These are the activations of a small neural network, seen along a few directions. Each row is one input.
In each table, some parts of the input vary, and every possible input appears once, in random order.
A made-up example of a description, with smaller parts first: line(6) and (point or line(11) or (values(3) and ring(5))).
Shared parts are said once, and a part with two or three values counts as separate values.

Other details of the inputs vary at random and push rows far along two fixed directions, the same in every table; ignore that.

A family of inputs:
x1: +1.10  +0.58  +1.30  -1.51  +1.03  +0.65  +0.01  -1.22  +0.07  +0.43  +0.11
x2: -0.08  -1.67  -0.69  +0.67  +0.18  -0.05  +0.56  +0.02  +0.08  -0.93  +2.76
x3: -0.01  -1.69  +0.16  +2.22  +0.17  +0.01  -0.23  +1.07  +1.01  -1.17  +1.94
x4: -0.13  +1.19  +0.09  -0.10  -0.71  +0.59  +0.05  -0.87  +1.32  -1.38  -0.45
x5: -1.24  -0.02  -0.24  -1.08  +0.69  +1.29  -0.15  +0.50  -0.69  -0.22  +1.54
x6: +3.15  -0.88  -3.33  +2.11  +0.36  -2.86  +0.59  +4.08  -2.33  -3.98  -3.49
x7: -0.77  -0.57  +1.03  -0.35  -0.08  +1.47  -0.36  +1.19  +0.70  -0.99  -0.53
x8: +0.78  -0.68  -1.75  +2.90  -0.27  +0.96  -0.22  -1.52  +1.96  +0.06  -0.31
x9: -0.09  -0.43  +1.88  -1.32  +1.44  +1.07  +1.43  -0.85  -0.44  +1.17  -0.23
x10: -0.89  -0.87  +1.05  +0.07  +0.13  +1.63  -0.29  +1.41  +0.43  -0.54  -0.34
x11: +0.22  +0.94  +0.59  -1.19  +0.02  +0.54  +1.82  -0.57  +1.06  +1.04  -0.63
x12: -0.73  +0.61  +0.47  -0.02  -0.57  +1.05  +0.73  -0.67  +0.96  -0.96  -0.81
x13: -1.14  +0.76  +0.39  +0.73  +0.07  +0.89  +0.48  -0.41  +0.84  -0.67  -0.03
x14: -1.31  -0.37  +0.09  -1.54  +0.52  +1.32  +0.40  +0.20  -0.48  -0.42  +1.15
x15: -1.03  -0.85  +0.22  -1.88  +0.07  +1.70  +0.74  +0.15  -0.63  -0.24  +0.55
x16: +0.42  +0.44  +1.36  -2.06  +1.32  +0.52  +1.02  -1.10  +0.40  +0.33  -0.41
x17: +0.09  +0.10  -0.26  -2.09  -0.34  +1.31  -0.63  -0.29  -0.12  -0.92  +0.87
x18: +0.27  -0.09  -0.19  -1.40  -0.65  +1.40  -0.64  +0.13  -0.58  -0.44  +1.40
x19: -5.83  -2.88  -0.13  -1.30  -3.33  -3.96  -5.75  -3.69  +0.08  +4.94  -0.56
x20: -0.56  +0.06  -0.04  -0.81  -0.01  +1.41  -0.23  +0.50  -1.03  -0.04  +1.87
x21: -0.04  +1.11  +0.18  +1.09  -0.85  +1.00  -0.25  -0.31  +0.33  -0.48  +0.59
x22: +0.82  +0.49  +1.42  -0.45  +0.87  +0.80  +0.26  -0.62  -0.76  +1.16  +1.04
x23: +0.90  +1.48  +0.26  -0.01  -0.26  +0.50  +0.77  -0.20  +0.43  +1.48  +0.81
x24: +0.80  -1.69  -1.28  +2.58  +0.14  +1.24  -1.19  +0.15  +1.75  +0.01  -0.04
x25: -0.13  +0.03  -0.15  -1.02  -0.44  +1.43  -0.38  +0.30  -0.93  -0.19  +1.74
x26: +0.04  -0.09  +1.89  -1.79  +1.20  +0.90  +1.36  -1.11  -0.12  +0.72  -0.44
x27: +0.81  -0.36  -0.24  +1.54  +0.34  -0.95  +1.63  -0.44  +1.34  +0.60  +1.91
x28: +0.21  +1.18  +0.04  +0.12  -0.72  +0.84  -0.49  -0.88  +1.09  -1.19  -0.29
x29: -0.40  +0.08  +1.79  -0.99  +1.91  +0.72  +1.07  -0.83  -0.26  +1.02  +0.41
x30: +0.40  +0.51  +1.52  -0.21  +1.32  +0.76  +0.44  -0.40  -0.86  +1.29  +1.17
x31: +0.16  +0.02  +0.58  -0.16  -0.25  +1.23  -1.53  +0.97  +0.84  -1.20  -0.03
x32: -0.05  -0.66  -0.30  +2.55  -0.28  -0.35  +0.71  -0.60  +1.24  -1.13  +1.71
x33: +5.02  -0.45  -2.78  +2.07  +1.02  -3.47  +1.28  +2.34  -4.10  -1.92  -2.46
x34: +1.68  -0.36  -1.74  +1.94  +0.33  +0.41  +0.69  -1.40  +2.09  +1.86  -0.14
x35: +1.31  +1.35  +0.24  -0.39  -0.45  +0.48  +0.51  -0.39  +0.77  +1.24  +0.48
x36: -0.58  -0.03  -0.21  -2.65  -0.07  +1.21  +0.36  -0.15  +0.20  -1.01  +0.39
x37: -1.07  -0.08  +0.60  +0.80  +0.70  +1.25  -1.05  +1.72  +0.36  -0.53  +0.63
x38: -0.28  +0.10  -0.18  -2.37  -0.34  +1.05  -0.04  -0.29  +0.11  -1.12  +0.72
x39: -0.21  +1.12  +0.49  -0.44  +0.70  +0.36  +1.55  -0.30  +0.93  +1.33  +0.17
x40: +0.09  +0.63  +0.59  -0.75  +0.26  +0.69  +1.87  -0.32  +0.75  +1.47  -0.44
x41: -1.10  -0.41  +0.90  +0.42  +0.56  +1.26  -0.57  +1.47  +0.56  -0.74  +0.23
x42: +4.83  -2.09  -4.48  +4.16  +1.58  -3.29  +1.24  +0.91  -2.26  -0.85  -2.82
x43: +0.71  -1.30  +0.78  +1.19  +1.34  -0.74  +1.23  -0.86  +0.28  +0.25  +2.20
x44: -3.42  -1.86  -0.98  +1.34  -3.06  -7.55  -5.12  +1.85  -4.05  +1.56  -3.08
x45: -7.33  -0.09  +2.39  -1.14  -4.13  -4.57  -5.69  -2.98  -0.58  +4.52  -0.61
x46: -0.19  +1.45  +0.16  -0.03  +0.87  +0.35  +1.00  +0.02  +0.71  +1.49  +0.58
x47: -0.87  +0.30  +0.50  +0.40  -0.35  +1.22  +0.79  -0.45  +0.68  -0.50  -0.62
x48: +0.54  +1.49  +0.30  +0.25  +0.20  +0.42  +0.95  +0.06  +0.31  +1.56  +0.89
x49: -2.08  -0.42  -1.69  -0.70  -3.45  -9.09  -3.78  -0.68  -3.06  +2.92  -4.33
x50: -0.36  +0.44  +1.40  -0.52  +2.06  +0.69  +0.49  -0.48  -0.48  +1.19  +0.84
x51: +0.60  +1.40  +0.11  -1.45  +0.16  +0.19  +1.50  -0.59  +1.50  +0.67  -0.61
x52: -0.39  +1.07  +0.05  -0.33  -0.45  +0.72  +0.44  -0.73  +1.41  -1.27  -0.78
x53: -0.16  +0.03  +0.62  -0.39  -0.22  +0.98  -1.00  +0.99  +1.06  -1.40  -0.18
x54: +0.70  +0.56  +1.42  -1.81  +1.03  +0.40  +0.59  -1.27  +0.32  +0.24  -0.06
x55: -0.92  -0.52  +0.22  -2.35  -0.18  +1.55  +0.68  -0.08  -0.31  -0.69  +0.37
x56: +0.34  -0.14  +0.61  +0.44  -0.55  +1.30  -1.50  +1.34  +0.40  -0.78  +0.49
x57: +0.36  +1.00  +0.13  +0.72  -1.02  +0.95  -0.49  -0.48  +0.65  -0.74  +0.25
x58: +2.57  +0.31  -3.92  +3.91  +0.60  -3.11  +1.26  +2.90  -2.89  -3.22  -2.62
x59: +4.51  +0.74  -3.88  +1.58  +0.19  -4.08  +2.34  +2.27  -2.16  -2.15  -3.34
x60: -0.06  -0.02  +0.68  +0.79  -0.38  +1.35  -1.27  +1.50  +0.10  -0.52  +0.83
Description of these inputs: ring(5) and (values(2) or ring(10)).
Changing only the ring(5) part turns x60 into x25. The same change can be made to x10. Which row results?
Answer: x15
Changing only the ring(5) part turns x54 into x53. The same change can be made to x33. Which row results?
Answer: x56
Which other rows does x27 become when the values(2) part takes its other values? List them by row number.
Answer: x34
Which other rows does x32 become when the values(2) part takes its other values? List them by row number.
Answer: x8
Start at x46 and move only the ring(10) part, one step at a time. The first step leads to x39. Which rows follow, in order?
Answer: x40, x11, x51, x59, x49, x35, x23, x48
Which other rows does x11 become when the ring(5) part takes its other values? List them by row number.
Answer: x7, x12, x26, x55

A family of inputs:
x61: +0.71  +0.45  -0.50  +0.12  +0.44  -1.29  +1.02  -0.16  -0.36  +0.79  -1.22
x62: +0.70  -0.60  -0.30  +0.04  +0.65  -1.29  +0.71  -0.11  -0.53  +0.31  -0.72
x63: +0.47  +1.54  +2.66  -1.23  +1.48  +6.79  +1.33  -0.38  +3.22  -0.95  +2.74
x64: +0.52  +0.01  -0.50  +0.11  +0.61  -1.20  +1.06  -0.22  -0.92  +0.67  -0.72
x65: +0.39  +1.14  +2.63  -1.16  +1.72  +6.66  +1.10  -0.28  +2.94  -1.12  +2.84
x66: -0.55  -1.04  -1.59  +2.03  -1.04  -0.23  -0.99  +0.60  +0.65  -1.27  -0.13
x67: -0.34  -1.21  -1.35  +2.05  -0.71  -0.02  -1.28  +0.79  +0.43  -0.93  -0.37
x68: +0.65  -0.37  -0.40  +0.03  +0.73  -1.26  +1.00  -0.23  -0.97  +0.67  -0.56
x69: +0.77  -0.57  -0.84  -0.21  +0.03  -0.92  +0.20  -0.08  -1.12  +0.03  +0.04
x70: +1.01  +1.51  +2.11  -1.44  +1.47  +6.34  +1.53  -1.41  +3.32  -0.70  +3.16
x71: +0.85  -0.58  -0.81  -0.29  +0.03  -0.97  +0.01  +0.08  -0.73  -0.10  -0.17
x72: -0.02  +0.40  -0.67  -0.04  -0.23  -0.82  +0.29  +0.80  -0.65  -0.41  -0.63
x73: +0.11  -0.87  -0.31  +0.04  +0.29  -0.46  -0.26  +0.96  -1.40  -0.41  -0.19
x74: +0.87  +0.70  -0.84  +0.07  -0.63  -0.89  +0.07  -0.06  -0.10  -0.12  -1.12
x75: +0.85  -0.21  -0.60  +1.93  -0.08  -1.24  -0.38  +0.13  -0.33  +0.52  +0.71
x76: +0.27  -0.49  -0.14  +2.07  +0.12  -0.82  -0.77  +1.01  -0.60  +0.09  +0.48
x77: +0.83  +0.44  -0.73  -0.08  -0.55  -0.85  -0.16  -0.09  -0.47  -0.50  -0.77
x78: -0.21  -0.06  -0.68  -0.05  -0.06  -0.74  +0.34  +0.74  -1.21  -0.51  -0.13
x79: +0.74  +0.64  -0.34  +0.39  -0.02  -1.20  +0.76  -0.25  +0.09  +0.30  -1.66
x80: +0.63  -0.59  -0.34  +0.11  +0.64  -1.23  +0.87  -0.26  -0.91  +0.42  -0.50
x81: +0.64  -0.33  -0.17  +0.20  +0.42  -1.28  +0.56  -0.20  -0.39  -0.08  -0.89
x82: +0.42  +0.79  +2.56  -1.22  +1.78  +6.44  +1.29  -0.23  +2.95  -0.98  +3.07
x83: +0.51  +1.71  +2.36  -1.26  +1.43  +6.37  +1.62  -0.38  +3.20  -0.25  +2.52
x84: +0.13  -0.65  -0.37  -0.04  +0.40  -0.49  -0.13  +0.97  -1.45  -0.15  -0.25
x85: +0.24  +0.35  -0.25  +0.29  -0.37  -0.44  -0.37  +0.99  -0.40  -0.54  -1.35
x86: +0.60  +0.00  -0.15  +0.28  +0.36  -1.12  +0.35  -0.23  -0.44  -0.23  -1.13
x87: +0.12  -1.01  -1.40  +2.14  -0.42  -0.66  -0.38  -0.23  +0.89  -0.23  -0.63
x88: +0.69  +0.38  -0.22  +0.27  +0.08  -1.17  +0.56  -0.28  -0.26  -0.06  -1.33
x89: +0.08  -0.29  -0.35  +2.05  -0.16  -1.07  -0.43  +0.82  -0.41  -0.18  +0.74
x90: -0.02  +0.60  -0.50  +0.20  -0.73  -0.72  +0.02  +0.75  -0.21  -0.96  -1.06
x91: +0.93  +0.66  -0.92  -0.12  -0.48  -0.97  +0.27  -0.06  -0.35  +0.17  -0.87
x92: -0.11  -0.67  -0.54  -0.07  -0.04  -0.75  +0.14  +0.72  -1.21  -0.77  +0.10
x93: +0.02  -0.28  -0.45  +0.04  +0.28  -0.45  -0.06  +0.96  -1.40  -0.15  -0.42
x94: -9.61  -0.07  +5.16  -4.68  -4.30  -1.98  -6.38  -4.59  +1.88  +5.49  +0.85
x95: +0.17  -0.89  -0.26  -0.04  +0.30  -0.52  -0.42  +1.14  -1.02  -0.52  -0.39
x96: -0.08  -0.44  -0.60  -0.15  +0.06  -0.79  +0.28  +0.74  -1.27  -0.50  +0.04
x97: +0.21  +0.16  -0.44  +0.04  +0.11  -0.53  -0.11  +1.03  -0.86  -0.04  -0.91
x98: +0.22  -0.99  -1.86  +1.92  -0.97  -0.38  -0.97  -0.07  +0.77  -0.58  -0.18
x99: +0.32  +0.74  +2.15  -1.45  +1.70  +6.14  +1.89  -0.37  +3.00  -1.01  +3.51
x100: +0.79  -0.34  -0.90  -0.29  +0.14  -0.96  +0.35  -0.05  -1.17  +0.30  -0.02
x101: -0.18  -0.05  -0.33  +0.08  -0.36  -0.62  -0.41  +0.78  -0.76  -1.51  -0.51
x102: +0.79  -0.29  -0.70  -0.14  -0.21  -0.95  -0.16  -0.02  -0.59  -0.53  -0.33
x103: +0.65  +0.05  -0.99  -0.19  +0.03  -0.91  +0.41  -0.05  -1.12  +0.29  -0.18
x104: +0.80  +0.60  -0.43  +0.20  +0.10  -1.27  +0.94  -0.24  -0.16  +0.57  -1.40
x105: -8.97  +0.18  +4.66  -4.47  -4.04  -2.05  -5.66  -4.31  +1.88  +5.83  +0.65
x106: +0.83  +0.50  -0.99  -0.18  -0.14  -0.99  +0.37  +0.02  -0.55  +0.40  -0.69
x107: -0.14  -0.40  -0.37  +0.00  -0.28  -0.78  -0.20  +0.82  -0.70  -1.36  -0.26
x108: +0.72  -0.26  -0.16  +2.13  +0.44  -1.50  +0.18  -0.02  -0.19  +0.80  +0.25
Describe the family of inputs behind these rows.
Answer: line(4) and (values(2) or ring(10))
Changing only the line(4) part turns x86 into x101. The same change can be made to x68. Which row results?
Answer: x96
Changing only the line(4) part turns x61 into x106. The same change can be made to x62. Which row results?
Answer: x71
Which other rows agree with x67 in the line(4) part? List them by row number.
Answer: x63, x65, x73, x76, x82, x83, x84, x85, x93, x95, x97
Which other rows does x103 become when the line(4) part takes its other values? List them by row number.
Answer: x64, x78, x93
Which other rows does x75 become when the values(2) part takes its other values? List them by row number.
Answer: x98
